Each row below holds a small network's activations on one input, seen along a few directions.
In each table, some parts of the input vary, and every possible input appears once, in random order.
A made-up example of a description, with smaller parts first: one of 4 places along a line, together with either a single point or (one of 2 separate values, together with one of 5 places around a ring) or one of 11 places along a line.
Shared parts are said once, and a part with two or three values counts as separate values.
In the rows, 128 means zero.

Other details of the inputs shift rows strongly along two fixed directions, in all tables alike. That doesn't count.

A family of inputs:
R1: [151 183 101 119  94 113 139 130 213 162 103 120]
R2: [106 160  99 132 132 105 135 138 171 166 132 170]
R3: [158 184 113 144 129 130 158 158 187 161 117 146]
R4: [110  61 161 124 145 143 104 114  43  70 140 108]
R5: [193 164 163 131 146 163 162 156 139  90 134 101]
R6: [ 16 120  54 104 109  67 105  81 172 141 115 195]
R7: [ 56  15 138 124 138 126  65  98  13 104 127 138]
R8: [131 175 108 131 118 103 146 131 176 169 147 140]
R9: [138 125 142 121 140 135 145 131 122 107 137 120]
R10: [118  67 147 133 137 151 101 122  63 114 118 120]
R11: [ 60 145  87 121 133  76 134 105 157 143 151 189]
R12: [119 116 133 149 133 145 115 127 105 125 117 146]
R13: [106 128 118 114 138 107 141 124 132 122 142 144]
R14: [183 157 148 140 122 147 147 147 140 136 134  90]
R15: [179 138 151 133 122 150 143 139 126 134 133  89]
R16: [ 92 125 115 151 112 121 114  99 112 142 138 151]
R17: [224 138 181 120 134 164 148 162 113 115 135  49]
R18: [166 102 144 112 123 160 100 143 119 103  83  89]
Each input here is: one of 3 separate values, together with either a single point or one of 5 places along a line.
Question: Changing only the choice among 3 separate values turns R9 into R10. The same change can be made to R6. Which row results?
Answer: R18
Question: Change only the choice among 3 separate values in R12. List by row number the other rows that result.
Answer: R5, R16
Question: A walk changes only the place on the line of 5. It starts at R8 and steps to R17. List the rest of the walk in order.
Answer: R15, R14, R16

A family of inputs:
R19: [ 74  92 118 121 110 103 105  88  98  94 122 137]
R20: [ 93 106 102 100 128  99 121 123 131 116 111 145]
R21: [ 73 127  90 138 125  92 120 117 142 158 158 169]
R22: [121 109 132 140 122 142 127 134 108 146 135 117]
R23: [ 65  94  75 122 101 101  99  93 139 175  94 180]
R24: [153 128 130 140 122 139 143 138 128 170 119 127]
R25: [182 158 147 137 137 147 144 154 135 127 154  90]
R26: [141 124 127 119 114 146 124 143 150 134 101 101]
R27: [136 124 125 110 127 116 139 141 150 102 113 111]
R28: [150 138 136 130 134 125 132 146 126 160 131 129]
R29: [134 151 133 112 124 123 143 117 141  91 132 124]
R30: [127 145 123 129 101 118 108 113 147 135 115 131]
R31: [121 116 144 129 145 127 140 120  87 103 155 120]
R32: [145 191  99 160 151 144 160 182 206 147  99 200]
R33: [129  99 142 131 130 149 122 137  90 146 128 112]
R34: [ 63 124 105 139 140 102 145  94 124 135 162 179]
R35: [118 143 127 128 149 119 166 131 149 134 158 154]
R36: [128 148 123 172 154 163 130 149 131 109 101 173]
R37: [172 142 130  98 136 140 123 157 154 118 119 100]
R38: [172 121 156 110 133 142 106 150 133 111 111  86]
R39: [162 136 140 125 146 125 158 154 125 126 137 111]
R40: [129  99 134 140 170 169 115 167  89 108  91 173]
R41: [158 153 149 131 136 133 159 130 118 109 161 118]
R42: [161 136 162 113 137 154 142 123 129  75 135 101]
R43: [ 63  75 124 107 144 113 109 100 107  94 131 152]
R44: [127  93 146 118 118 141  86 108  87  83 135  98]
R45: [140 135 122 128 112 150 123 127 147 131 105  99]
R46: [138 160 100 109 118 108 127 141 183 164 101 147]
R47: [138 106 147 136 130 130 116 136  94 137 138 112]
R48: [129  96 120 126 106 136 112 119 128 139  96 119]
R49: [141 112 155 116 162 143 150 136  98 112 152 127]
R50: [113 157 116 149 109 106 131 113 141 167 146 154]
R51: [167 140 168 131 144 155 159 127 107  98 163 110]
R52: [133 172 115 143 117 117 141 126 156 148 162 138]
R53: [171 133 153 119 130 144 106 139 128 109 114  80]
R54: [178 146 151 131 143 132 168 163 139 118 141  93]
R55: [139 116 143 146 123 155 128 132  97 134 136  97]
R56: [ 97 102 140 143 121 116  93 100  77 132 152 136]
R57: [165 128 160 119 152 139 157 151 108 102 151 103]
R58: [117 167  94 122 117  98 151 125 186 127 116 139]
R59: [147 105 136 134 109 149 113 115 117 127  96  97]
R60: [129  74 138 106 124 158  97 126  84 115  97  97]
R61: [158 171 114 118 115 116 138 152 197 153 105 125]
R62: [138 120 148 148 115 155 128 120  94 133 139 103]
R63: [150 158 120 124 138 123 142 155 150 155 149 130]
R64: [126 170 100 127 109 105 125 126 183 156 109 137]
R65: [122 170  94 121 117 111 129 129 188 137 128 133]
R66: [117 164  98  92 137 101 155 138 181 131 119 158]
R67: [ 87 147  93 108 130  88 146 124 178 127 125 165]
R68: [133  77 151 101 138 134  76 129  85 109 108 104]
R69: [128 170 118 145 128 109 132 133 155 167 146 137]
R70: [103 158 107 145 115  96 155 112 145 141 151 152]
R71: [130 121 139 143 126 127 117 124 100 141 140 121]
R72: [116 146 111 160  98 120 142 105 143 176 134 152]
R73: [118  96 140  92 154 136 127 126 113  91 123 129]
R74: [128 132 115 152 111 124 143 130 144 177 125 140]
R75: [ 69  90 116 112 133 107 108  93  95  87 129 142]
R76: [195 153 146 136  98 161 141 130 154 133  99  88]
R77: [ 92 103 113 156 108 121 120  98  99 162 128 144]
R78: [177 146 152 124 145 137 132 158 129 149 136 107]
R79: [134  95 155 123 118 138  79 107  83  96 124  96]
R80: [108 121 130 116 143 129 132 111 132  93 132 129]
R81: [165 132 154 137 140 136 153 143 107 103 144  88]
R82: [135  91 159 131 140 135 101 134  74 123 141 104]
R83: [118 155 107 131  94 133 128 112 167 148 110 131]
R84: [139 107 135 110 131 134 105 139 125 103 124  99]
R85: [ 20  74 111 177 129 132  74  81  53  97 115 217]
R86: [ 59 118  99 119 143  87 137 108 116 147 150 186]
Question: Changing only one part turns R61 into R46. The same change can be made to R38. Which row results?
Answer: R68
Question: What is each input in this table made of?
Answer: one of 4 places along a line, together with either a single point or (one of 2 separate values, together with one of 8 places along a line)
Question: Change only the choice among 2 separate values in R54. List by row number the other rows that result.
Answer: R27
Question: Change only the place on the line of 4 in R83. List by row number the other rows that result.
Answer: R26, R45, R60
Question: Change only the choice among 2 separate values in R69. List by row number the other rows that result.
Answer: R53
Question: Change only the place on the line of 4 in R72. List by row number the other rows that result.
Answer: R24, R74, R77

A family of inputs:
R87: [132 164 106 125 131 100 148 130 171 147 129 173]
R88: [ 74 122 113 129 121 102 138  97 143 110 138 159]
R89: [ 21  90  62 130 103  93 110  96 144 149  87 193]
R90: [172 144 158 120 137 154 141 135 135  83 139 103]
R91: [119  97 149 118 135 146 102 124  76  75 150 102]
R92: [142 120 140 109 137 147 162 136 113 125 132 116]
R93: [167 139 146 122 136 159 141 139 121  81 138  97]
R94: [187 195 139 122 143 138 152 164 161 119 130 100]
R95: [187 155 162 139 140 162 141 146 143 128 147  99]
R96: [ 72 148  65 121 115  82 113 129 216 188  96 184]
R97: [142 150  93 103  62 100 118  96 173 169 103  77]
R98: [125  95 149 139 137 157 109 120  75 115 147 106]
R99: [ 50 103 106 132 123  87 107  99 131 121 157 157]
R100: [126 112 147 121 145 128 112 113  91  89 128 125]
R101: [ 90 132 108 160 108 115 108  99 125 162 124 180]
R102: [ 53 120  75 119 108  95 120 107 187 153  81 194]
R103: [137 105 147 123 145 144 111 125  67  79 127 104]
R104: [132 170  92 131 129  89 160 154 183 168 137 154]
R105: [192 157 150 154 119 167 138 153 123 135 119 104]
R106: [136 131 142 125 146 111 123 136 124 112 139 110]
R107: [109  34 172 106 148 157  89  98  17  83 143 112]
R108: [169 139 150 121 136 144 145 161 129  97 149  76]
R109: [ 29  67  85 120 115 109  59  82 112 126  89 189]
R110: [147 100 146 124 136 130 143 138  90 101 121 115]
R111: [147 137 131 113 138 135 155 152 136 150 147 111]
R112: [190 194 153 121 142 134 147 159 167 117 131 105]
R113: [ 99  70 111 129 125 132  87 133  99 129  97 113]
R114: [103 127 116 125 135  95 114 120 131 139 136 167]
R115: [ 95 149  94 131 123  79 159 117 172 153 124 187]
R116: [188 134 171 151 122 161 146 142 113 125 113  98]
R117: [197 191 144 144 135 157 172 147 185 142 137 116]
R118: [131 117 141 123 127 140 146 130 110  81 134 106]
R119: [162 124 134 119 130 166 102 159 128 113  93 100]
R120: [189 180 142 107 142 154 165 167 159 145 141 106]
R121: [188 158 147 155 119 150 142 168 134 155 127  89]
R122: [126 215  99 127 120 104 158 136 227 147 150 163]
R123: [176 119 169 109 149 147 143 152 111 125 144  87]
R124: [132  80 157 152 117 154 115 121  53 115 115 109]
R125: [133  86 150 107 145 158 121 123  63 105 139 111]
R126: [ 89 126 108 149 128 105 130 111 148 165 153 153]
R127: [133 183  89 128 127 100 162 139 185 158 127 171]
R128: [112 152 112 148 123 118 165 110 173 156 137 159]
R129: [150 134 136 145 127 154 166 135 133 127 137 113]
R130: [161 104 148  84  72 122  84  88 132 127 102  44]
R131: [172 126 163 110 145 153 166 139 123 117 130 103]
R132: [141 113 155 105 142 145 121 131 101 124 147 120]
R133: [ 56  87 100 125 130  90  92 104  83 133 137 176]
R134: [111 185  91 131 127  94 169 131 185 142 124 159]
R135: [ 41  80 104 131 136  84  89  99  75 120 142 148]
R136: [ 55  99  92 151 125 105 117 103 116 160 155 157]
R137: [114  35 178 153 127 147  66 111  13 109 130  94]
R138: [ 80 136 100 156 107 113 101 113 118 173 129 172]
R139: [182 142 148 107 136 163 102 161 162 113  89 101]
R140: [ 60  69 114 127 135  77  97 103  87 133 139 166]
R141: [183 165 153 124 144 133 163 146 150  99 121 101]
R142: [175 137 147 141 138 170 148 138 118 117 138  99]
R143: [106  54 129 122 126 163  75 116  63  90  84 114]
R144: [138 225  96 160 105 106 148 142 223 205 128 179]
Question: What is each input in this table made of?
Answer: one of 2 separate values, together with either a single point or (one of 4 places along a line, together with either a single point or one of 6 places along a line)
Question: Changing only the choice among 2 separate values turns R88 into R118. The same change can be made to R95. Which row results?
Answer: R98
Question: Changing only the choice among 2 separate values turns R108 into R99. The same change can be made to R142. Which row results?
Answer: R117
Question: Change only the choice among 2 separate values in R136. List by row number the other rows that result.
Answer: R126
Question: Change only the place on the line of 4 in R100. List by row number the other rows that result.
Answer: R106, R112, R141
